Each row has a name. After each piece below comes the name of the row it's from, unless a question asks for something else. Each question is about the rows just above it. Places in a row count from 1.

R: [ 25 -39 -56  38 -16]
U: [ 0  0  0 51 10]
Q: [ 35 -56  35  35  36]
C: [-18 -14  27 106  77]
W: [  19   68   35  -25 -101]
F: [  1  15 -17  51 -28]
Y: [-16   9 -28 -79  13]
T: [-12 -18   6 -32 -70]
X: [ 46  -8   0  22 -23]
Places of [35] in row Q: : 1 3 4
Every place of [0] in U: : 1 2 3
Places of [0] in row X: : 3
Which row holds this, read backwards? [ 35 -56  35] : Q
At which places does C hold [-18]? : 1

J: [ 86   0  45  39 -65   2  69 -54]
P: [ 86   0  13  86 -65  86  54 -66]
B: [ 86   0   2  47 -65   2  69 -54]
S: [ 86   0  59  23 -77   2  81 -54]
V: [ 86   0  97  23 -65   2  72 -54]
H: [102   0  59  23 -65   1  69 -11]
K: [ 86 -18  -2  23  -3   2 -18 -54]
Z: [ 86   0 -41  23 -65   2  69 -41]
N: [ 86  20  59  42 -65   2  69 -54]
G: [  4  69  67  20 -12   2  69 -54]
E: [ 86   0  59  23  30   2  19 -54]
D: [ 86 -29  59  14 -65   2  69 -40]
Every place of [-65] in Z: : 5
Which row holds this, read backwards? [69  1] : H
which: [ 86  20  59  42 -65   2  69 -54] : N
At which places does K hold [-2]? : 3
Places of [86] in row P: : 1 4 6

Moti: [ -3   2 -23  85 -31  -2  -6 -39 -10 -27 -39  28  -5  17 -46  31  -4]
kor: [ -3   2  -5  55 -31  -2  -6 -29 -10  -5 -27  28  -5  17 -46  12  -4]
lavi: [ -3   2 -23  85 -31  -2  -6 -29 -10 -27 -27  18  -5  17 -46  12  -4]
Lise: [ -3   2 -23  85 -31  -2  -6 -19 -25 -13 -27  37  -5  22 -46  31  -4]
Zof: [ -3   2  15 -35  14  -2   8  11 -10   1  20   8  -5  -6  21 -25  -4]
Kobos: [ -3 -23 -31  55   2  -2   8   1 -10 -13  20   8  -5   0  44 -43  -4]
bevas: [ -3   2 -23  55 -31   2  -6   1 -10  44 -27  -1   7  17 -46  68   9]
kamop: [ -3   2  -4 -35   3  -2  -6   1  18 -13  -4 -20   0  12 -46  -4  17]
At which places does kor hold [-5]? : 3 10 13
Which row holds this, read backwards? [ 44   0  -5   8  20 -13 -10] : Kobos
which: [ -3   2 -23  85 -31  -2  -6 -29 -10 -27 -27  18  -5  17 -46  12  -4] : lavi
Which row holds this, read backwards? [ -4  12 -46  17  -5  28 -27] : kor
[ 18 -27] is which row, read backwards? : lavi
Which row holds this, read backwards? [-31  55 -23   2] : bevas

Dinub: [ -2 -35  34 -17 -13  14 -13  27 -12  33 -19 -21  19  34 -26 -15  29 -13
 -13  25  34 -23  14 -25 -29 -13  28 -13 -15   7 -32  16 -14 -23]
sur: [-19   6  25  13 -23  14 -21  41 -31  25 -15  -7  24  16 -59 -10  15 -45
  33  23  -9 -33  41 -41 -15 -27  32 -36 -39  -3 -36  10 -11 -31]
vosur: [ 13 -45  69 -19 -60  25 -18  17 -36  21 -15  -3  24  40 -15 -51  68 -18
  36  22 -28 -31  58 -19 -21 -13  68 -24 -40  35 -48  22 -16 -47]
desis: [-17 -23  69 -55 -26  13 -26  31 -17  59 -32 -18  10  52 -40 -30  12 -28
  34  24 -37 -25  51 -24 -37 -50  34 -54 -29 -14 -32  12 -48 -19]
fanob: [ 13 -45  69 -19 -60  25 -18  17 -36  21 -15  -3  24  40 -15 -51  68 -18
  36  22 -28 -31  58 -19 -21 -13  68 -24 -13  30 -42   9 -37 -17]
samo: [-22 -26  48 -25 -98  52 -21  17 -18  15 -16   6  25  13 -22 -26  36 -26
  26  43 -22 -37  30 -59 -13 -43  23 -18 -32   2 -22  11 -40 -11]
At which places does Dinub hold [34]? : 3 14 21
Which row holds this, read backwards? [-15 -26  34  19] : Dinub
[ 13  25   6 -16] is which row, read backwards? : samo
which: [ 13 -45  69 -19 -60  25 -18  17 -36  21 -15  -3  24  40 -15 -51  68 -18
  36  22 -28 -31  58 -19 -21 -13  68 -24 -13  30 -42   9 -37 -17] : fanob

L: [ -6  -6  -6 -47  -6  31  -6  60  39]
A: [ -1  28 -77  45  -1  37   0 -85  70]
M: [ -2  -6 -17 -46  -4 -47  -1  -1  -4]
Which row holds [-47  -4 -46 -17] read backwards? : M
Every place of [-6] in L: : 1 2 3 5 7
Places of [-6] in row M: : 2

tifi: [ -3   1  -2  -1  -3  -2  -1  -1  -1   0  -2  -2   0   1  -2  -1  -2  -2
  -1  -4   1  -1   0  19 -24 -79  48 -42 -70 -60 -61 -64 -14  46  66]
Pidaz: [-91 -27   6  75 -64   6 -81  90 -57 -43 -58   8  -9  20  44 -97 -15  -9
  19  -1  -1 -42   1  -4  38  48 -24   0 -80  55   1  -9  24  81  12]
vede: [ -8  57 -60 -15   3 -35  11   7 -18  39 -63 -21  40  48 -37  14 -28 -51
  63  45  56 -13   4  46 -65  -1 -48 -62 -17 -27  51 -54 -66  -9 -51]
Sotik: [-3  1 -2 -1 -3 -2 -1 -1 -1  0 -2 -2  0  1 -2  0 -2 -2 -1  0  1 -1  0  1
 -2  0 -3 -2  0 -1  1 -1 -2 -3 -2]
vos: [ -5  62 -63 -24   6 -34  15   1 -15  39 -67 -21  45  51 -41  16 -28 -60
  65  47  55 -16   1  46 -71  39 -49 -71 -20 -36  50 -61 -75 -14 -53]
losen: [-1 -1 -1 -3  0  0  0 -2  0 -3 -2  0  0  0  0 -2  0 -3 -1 -1 -2 -3 -1 -1
 -2  0 -1 -3 -3 -3 -2 -3 -2 -1 -1]
Every place of [0] in Sotik: : 10 13 16 20 23 26 29
Places of [-80] in row Pidaz: : 29
Which row holds [-42  48 -79 -24  19   0  -1   1  -4  -1] read backwards? : tifi

